Each row below holds a small network's activations on one input, seen along a few directions.
Each table varies a few parts of the input and shows all the possible inputs, shuffled.
Descriptions start from the smaller parts, as in this example, which fits no table here: one of 5 places around a ring, together with either a single point or one of 11 places around a ring or (one of 3 separate values, together with one of 4 places along a line).
Shared parts are said once, and a part with two or three values counts as separate values.

Other details of the inputs shift rows strongly along two fixed directions, in all tables alike. That doesn't count.

Table:
r1: [ 14   9  -7  18   5  16   5   3  11  21   2 -32  21]
r2: [ 19   6   5   2 -16  10 -24  23  -8  12  14 -17  16]
r3: [-46 -45  55 -10  38  13  -8   0  42 -48   5  18 -11]
r4: [  9 -19  -5 -17  34  34   7  -5 -12  12  20 -22  20]
r5: [ 12 -25  10  21  25  27  17 -14  35   1   8 -33  24]
r6: [-28 -18 -10 -24  20 -34   3 -14   3 -13 -20  19 -22]
r7: [ 22   9  19  20  38  14  -3   1   6  12   2 -23  20]
r8: [-25  -5  -7 -26   1 -44   5 -10   8 -14 -17  32 -30]
r9: [ 19 -35  11   4  30  30   8   3  21   8  11 -33   2]
r10: [-44 -12  21 -26  33  22  -2   8   2 -33  -2  45 -18]
r11: [ 45  16 -22  -6 -66 -38  -8  -2 -24  19  14   6  19]
r12: [-50 -21  47  -5  32   6 -10  -9  15 -42 -28  12 -29]
r13: [ 40  23 -44 -11 -28   1 -12  12 -46  24   9  17  11]
r14: [ -8 -22  12  24  23  41   0   3   7   5  11 -46   8]
r15: [  3 -10   8  17  15  17   1  15  -4   6  30 -24  22]
r16: [ 34 -23 -11   5  15  11   1   6   8  16   8 -31   2]
r17: [ 23 -13  22   2   9  -1   5  -1 -13   9  15 -35  31]
r18: [ 29  59 -45  25 -36 -31  -5  12 -30  37   8  15  13]
r19: [-28  -4  15   9  14  -5  -1  -6  36 -34 -15  37 -17]
r20: [ 22  46 -50  27 -36 -32  18   0 -28  31   6   4  18]
r21: [ 25  39 -51  15 -61 -27  13   0 -35  18   5  -8   6]
r22: [-39 -17  12  -8 -15 -12   6 -18  27 -45 -20  26 -26]
r23: [  5  -1  -5   7  -7  -8  10   6 -18  16  27 -19  26]
r24: [  7 -14   5 -17  28  40  10  -1  -8  12  25 -20  21]
r25: [ 29  20  -2  29  14   5   6   2  -3   7  -4 -15  16]
r26: [ -9  50 -24 -19 -76 -78 -14 -16 -49  -5 -41  57 -32]
r27: [ 33  10 -37 -12  -6   6 -13   3 -34  18  11   5   7]
r28: [-19  32  -4   2  -6 -44  11 -12  -9 -14 -27  41 -10]
r29: [ 11 -36  13   4  -7  25  -3 -20  17   4   1 -41  10]
r30: [-42  -9  32 -25  10  -2  17  -3  16 -19  -2  42 -21]
r31: [ 23 -11  28   8  19  10  -8   7  -7  -1  15 -26  22]
r32: [ 29  -1   4  22   1  23   4   3  -2  -7  -3 -40   9]
r33: [-38   1  18 -12   8 -25   0 -17  29 -21 -15  42 -13]
r34: [-11 -19   4  14   9  22  10  -8  -3  12  10 -45  12]
r35: [-12  27 -51 -34 -34 -68 -11 -12 -41  -4 -22  62 -25]
r36: [-39  36 -14   0  -7 -44   9  -5  -7   1  -7  45  -8]
r37: [31 -2  7  4 -9 26  8 16 -3 20 15 -2  9]
r38: [ 15 -30   6  -6  23  13  18  -9  16  16  12 -37   6]
r39: [-50   1  12 -12 -12  -8  -3   1  18 -38 -25  17 -29]
r40: [ 16 -43  -4   4  45  22  -1   1  12   7   2 -39   5]
r41: [ 30  44 -52  25 -62 -19   2  13 -34  12   3   2  -1]
r42: [ 29 -15 -32  -2  15   8 -11   2 -18  15   5 -15  11]
r43: [-13  37 -43 -41 -34 -55 -10 -11 -43  -5 -12  68 -25]
r44: [ 11  -3   1  16  -7  38 -10  17  14  -5  -2 -39   0]
r45: [  9  -1  -3  -1 -27  11 -16   0  -7  21  -6 -37   4]
r46: [ 34   2  -9  -7 -22  -1  13  -4  -9  33  14 -10   7]
r47: [ 33  -9 -10  18 -29  18  -3   0  13 -10   1 -21   2]
r48: [-21   5   3 -20 -14 -25  -3   1   3 -17 -10  51 -41]
r49: [-42 -28  39 -17  29  12   7   2  28 -27  -9  39 -31]
r50: [-51  18  24  -7  21  -7 -22  11  26 -21 -20  39 -23]
r51: [ 26  -2   3  -2   0  34   6  20 -13  14  17   0  14]
r52: [-49 -39  40  -6  16  15 -15 -12  38 -46 -20  18 -31]
r53: [  8 -22  22  -9  29  45  20   5   5  10  25 -23  21]
r54: [ 43  38 -35   8 -62 -35   5  -6 -39  11 -12  -8   5]
r55: [  0 -23  22  11  12  50 -22  10  16   6  -3 -50   2]
r56: [ 13  -1   6  -7 -17  -1 -12  13  -8  17  17 -24  21]
r57: [-51  18  18 -16  12 -21 -10   0  20 -12 -19  34 -16]
r58: [ 26  -4  -7 -11  -8   0  12  -7  -2  24  17 -19  -1]
r59: [ 10   9   1  26  16  30  -6  16  19  10  -1 -25  13]
r60: [-49  26  -7  18  10 -23  10   3   8 -24 -12  50 -20]
r61: [ 24  19   5  11  13 -11   6 -10  -9  23  -1 -19  25]
r62: [-47 -19  42  -3  43   5  -7  -7  50 -37 -11  34 -18]
Each input here is: one of 2 separate values, together with either one of 11 places around a ring or (one of 4 separate values, together with one of 5 places around a ring).
Question: Changing only the choice among 2 separate values turns r36 into r18. The same change can be made to r21. Which row results?
Answer: r41
Question: Changing only the choice among 2 separate values turns r58 into r48. The same change can be made to r30. Which row results?
Answer: r37
Question: Which other rows does r2 become when the choice among 4 separate values takes its other values? List them by row number.
Answer: r3, r15, r31

Table:
r63: [ 56   1 -19  36 -28  13  -1  -4   4  26   2 -67  23]
r64: [-32  26  10   5  21 -10   6   9   2 -11  -1  40  -2]
r65: [ -3  32 -45  -9 -29 -28 -11   5 -31   1 -17  37 -23]
r66: [-27  17   8   1  11  10  -7  17   1 -15  -3  34 -11]
r67: [ -3  15   3  24 -24 -10  -5  -2  16  -9 -16  -5  -6]
r68: [  1  21 -44 -25 -30 -30  -8  -1 -36   4 -12  40 -22]
r69: [-33  13  -9  -3  11   0  -6   9  -2 -15 -12  31 -20]
r70: [  1  45 -11  12 -61 -20 -23  17 -12  -9 -16  39 -18]
r71: [-25  20  28  21 -19 -13  -7   4  26 -27 -18  26 -14]
r72: [ 67 -16 -11   9 -33  11   3  -6  -5  34  17 -57  27]
r73: [ 26  27 -30  19   3   0   7   6 -18  30  12 -16  23]
r74: [-20  -3  31 -18 -22 -25  -7  -4  15 -24 -11  40 -19]
r75: [ -7  48 -22  12 -36 -49   2  -3 -14   3 -15  32  -7]
r76: [ 50   9 -45 -22 -31  -6  -5   6 -45  36  16   1   8]
r77: [ -3 -35  13  17  22  46  -6   1  23 -11  -4 -52   0]
r78: [ 12 -41  38 -10  16  49  -9   9  17  -3  18 -31  10]
r79: [-24 -11   0 -32  27 -20  11  -9  -9  -6   4  35  -9]
r80: [-15 -45  18  -5  21  36  -4  -6  21 -19  -4 -32 -10]
r81: [  7 -29  41  -5  40  21  14  -4  18   9  24 -25  28]
r82: [-72 -16  31  -1  46 -15  13 -17  33 -42 -23  20 -23]
r83: [  8 -51  22 -12  17  43  -3  -1  15  -6  11 -41   2]
r84: [-64 -34  42 -30  44 -18  16 -19  27 -38  -9  34 -22]
r85: [ 31  16 -20  25 -36  15 -15  11  -7  15  -1 -29   6]
r86: [ 32 -13 -22   2  30  16  15  -7 -15  31  21 -40  28]
r87: [-28  -6   4 -10  11 -28  12 -18   5 -13 -11  15 -10]
r88: [ 31  33  -2  31 -16  -5   7   7  -5  25  11 -16  29]
r89: [  7 -28  27 -14  57  31  13   3   4  14  31 -14  28]
r90: [ -5  39 -43  -4 -18 -46   2  -3 -30   7 -12  37 -11]
r91: [ -8 -34  30 -25  47  41  -1  10   6  -3  21  -1   6]
r92: [ 42  -1 -20  12 -40  -9  -1 -10  -5  17  -3 -35   8]
Question: What is each input in this table made of?
Answer: one of 5 places around a ring, together with one of 6 places along a line
Question: Changing only the place on the ring of 5 turns r75 into r85. The same change can be made to r81. Which row results?
Answer: r78

Table:
r93: [-71 -38  51  -7  36  26 -11   0  45 -56 -23  14 -35]
r94: [-19  21  -4  -8  -2 -17   0   6 -17  -3   2  34  -3]
r95: [ 29   0  -2  15 -22  -3   1  -8  -2  16   3 -40  19]
r96: [-21 -41  46  16  57  28  16 -12  44 -16   3 -41  13]
r97: [ 27   8  -1  24 -31  18  -6   7   1  12   1 -37  11]
r98: [ 35   5  -8  -2   2   8   2   6 -12  30  20 -15  23]
r99: [-11   0 -18 -21  -3 -22   2  -9 -13  -7 -10  27 -19]
r100: [ 27  10 -20   3  16   7   4   4 -25  29  15 -19  24]
r101: [-31 -31  36   7  77  40  15  -1  29  -6  14 -28  16]
r102: [-17 -45  36 -16  77  43   8   0  19  -6  16 -21  12]
r103: [ 36  11 -10  27 -10  10  -2   6   5  16   4 -25  16]
r104: [ 32  11  -6  27 -13   3   4  -1   4  17   5 -30  20]
r105: [-15  25   2  15 -20 -12  -9   6  10 -17 -17  27 -17]
r106: [-14  17  -2   8 -21  -9 -15   7   8 -19 -19  28 -20]
r107: [-23  16 -15  -3  -2 -24   5  -3  -5  -5  -9  27 -12]
r108: [ -4  -3  -9 -30  -4 -20  -2  -5 -16  -4  -4  35 -15]
r109: [-19  11 -20 -12   7 -21   3  -4 -16  -5  -9  26 -13]
r110: [-14   2 -10 -17 -19 -19   2  -4  -9 -12  -5  30 -18]
r111: [-22  14 -12  -7  -9 -18   3   1 -11  -9  -4  30 -12]
r112: [ 39  -8 -11  -5  -7   8   4  -1  -9  26  16 -19  16]
r113: [-16   5 -13 -13 -11 -25   4  -8  -2  -8 -10  28 -18]
r114: [-15   3   2  -7 -35 -15 -19  -1  -1 -19 -19  14 -23]
r115: [ 39 -11  -7  -9 -13  14   2   4 -15  22  21 -17  16]
r116: [-21  23   7  12 -27 -18  -3   1   8 -18 -18  22 -15]
r117: [ 35   2  -5  -6  -4  15   0  11 -18  25  24 -12  23]
r118: [ 34  -8  -8   9 -21   3  -7  -2  -3  15   3 -38  11]
Question: What is each input in this table made of?
Answer: either one of 11 places around a ring or (one of 3 separate values, together with one of 5 places around a ring)
Question: What sort of input is r110?
Answer: one of 3 separate values, together with one of 5 places around a ring
Question: Which other rows does r100 become when the choice among 3 separate values takes its other values? List them by row number.
Answer: r94, r101
Question: Which other rows does r112 become when the place on the ring of 5 takes its other values? List them by row number.
Answer: r98, r101, r107, r113

Table:
r119: [ 31  -9 -13 -10 -13   4  -2  -2 -12  15   8 -14   6]
r120: [-87  -8  45 -21  19 -10 -11   3  32 -63 -29  73 -50]
r121: [ 25 -15  -8  -6   0   9   3  -4  -8  15  10 -24  11]
r122: [ 19   2   1  17  -5  16   0   4   3  13   7 -30  15]
r123: [ 26 -10  -6  -8   3  18  -1   6 -11  18  16 -15  12]
r124: [ 27   0  -6  13 -28   4  -6  -1   0   8  -2 -25   6]
r125: [ 53  16 -38  -4 -39 -11  -3   2 -34  36  13 -14  15]
r126: [-10 -20  13  -1  46  18  14  -3  11   2  12 -13  12]
r127: [ 14   2 -21  10  15  16   3   3  -9  16   6 -22  11]
r128: [-20  53 -22  -9 -61 -57 -16   6 -24 -16 -25  75 -31]
r129: [  6   8 -11  25   1  17  -3   5   6   3  -5 -25   4]
r130: [ 36  12 -13  15 -30   8  -8   8 -10  19   6 -24  13]
r131: [-20  41 -25 -31 -40 -55 -11   5 -35  -9 -15  83 -29]
r132: [-43 -50  39 -13  67  33  12  -8  31 -25   5 -14  -4]
r133: [-44 -46  40 -13  70  36  11  -3  28 -23   8 -10  -2]
r134: [-16  30 -27 -33 -51 -57 -12  -1 -28 -13 -19  75 -35]
r135: [-24 -37  27  -6  59  25  12  -8  23 -10   8 -20   5]
r136: [ 31   3 -21  -2  -8  -1   5  -3 -18  26  12 -19  16]
r137: [-24 -41  31 -12  56  36   7  -1  20 -13  11 -16   3]
r138: [-41 -49  39  -9  71  26  14 -13  34 -24   2 -17  -3]
r139: [ 20   3   0  20  -1  13   0   4   5  13   6 -29  16]
r140: [ 31   7 -22   4  -2  -6   9  -4 -15  27  12 -17  18]
r141: [ 27  -5  -5  -8   7  21  -2  10 -13  19  18 -10  14]
r142: [-45 -28  49  14  65  37  11   0  44 -28   1 -13   2]
r143: [ 13   2   6  12  -3  19  -6   9   3   5   6 -16   8]
r144: [-70  17  22 -13   0 -30  -6   0  13 -45 -27  70 -39]
r145: [ 33   9 -19  -3  -3   6   1   7 -24  27  18  -9  20]
r146: [ 55  28 -33  22 -52 -17  -5   0 -20  31   0 -28  17]
r147: [ 33  13 -14  17 -27   6  -5   7 -10  19   6 -25  15]
r148: [ 35   9 -14  18 -31  -1  -2  -2  -5  18   1 -32  13]
r149: [ 23  -7  -1  17 -14  12  -2  -2   6   8   2 -37  11]
r150: [-19  38 -17   1 -49 -59  -5  -7  -8 -17 -29  50 -27]
r151: [-87  -8  28 -35  34 -27   4  -8  14 -49 -22  75 -42]
r152: [-29 -33  38  11  40  32   6  -5  37 -21  -2 -29   1]
r153: [-20  47 -27 -20 -28 -60  -1   1 -30  -4 -13  80 -20]
r154: [ 22  12  -9  22 -15  -3   3  -1   2  13   1 -23  13]
r155: [ 40   9 -12  13 -34  12 -11  10  -9  19   7 -22  11]
r156: [-11 -18  22  15  23  20   3  -4  27  -9  -2 -28   5]
r157: [-22  46 -12  -3 -39 -47 -10   5 -13 -14 -21  62 -23]
r158: [ -9 -30  15  -7  35  17  11  -9  12  -2   6 -22   5]
r159: [-85 -19  43 -22   9 -18  -9  -8  38 -68 -37  63 -55]
r160: [ 13  -9  -6   1  15  -1  12  -9  -2  12   8 -17  12]
r161: [-12  46 -34 -23 -44 -65  -6   0 -36   0 -16  74 -23]
r162: [ 30   1  -6  10 -30  10 -10   4   0  10   1 -20   5]
r163: [ 26   4  -7  13 -27   5  -7   2  -2  10   1 -23   7]
r164: [-24 -29  30  -6  67  32  11   1  19  -7  13 -10  11]
r165: [ 23   5  -8  15 -24   4  -4   1  -2  10   1 -24   9]
r166: [ 31  12 -19  -2  -1   5   3   6 -23  29  17  -8  21]
r167: [ 14 -15  -5  -6   6   6   5  -6  -5   9   8 -19   8]
r168: [ 21  15  -8  22 -12   0   3   3  -1  14   4 -18  14]
Question: Changing only one part turns r127 into r129. The same change can be made to r132. Which row results?
Answer: r165
Question: Changing only one part turns r137 into r130. The same change can be made to r166. Which row results?
Answer: r144
Question: What is each input in this table made of?
Answer: one of 2 separate values, together with either a single point or (one of 4 places along a line, together with one of 6 places along a line)
Question: Which other rows does r142 become when the place on the line of 6 takes its other values? List them by row number.
Answer: r120, r128, r143, r144, r157
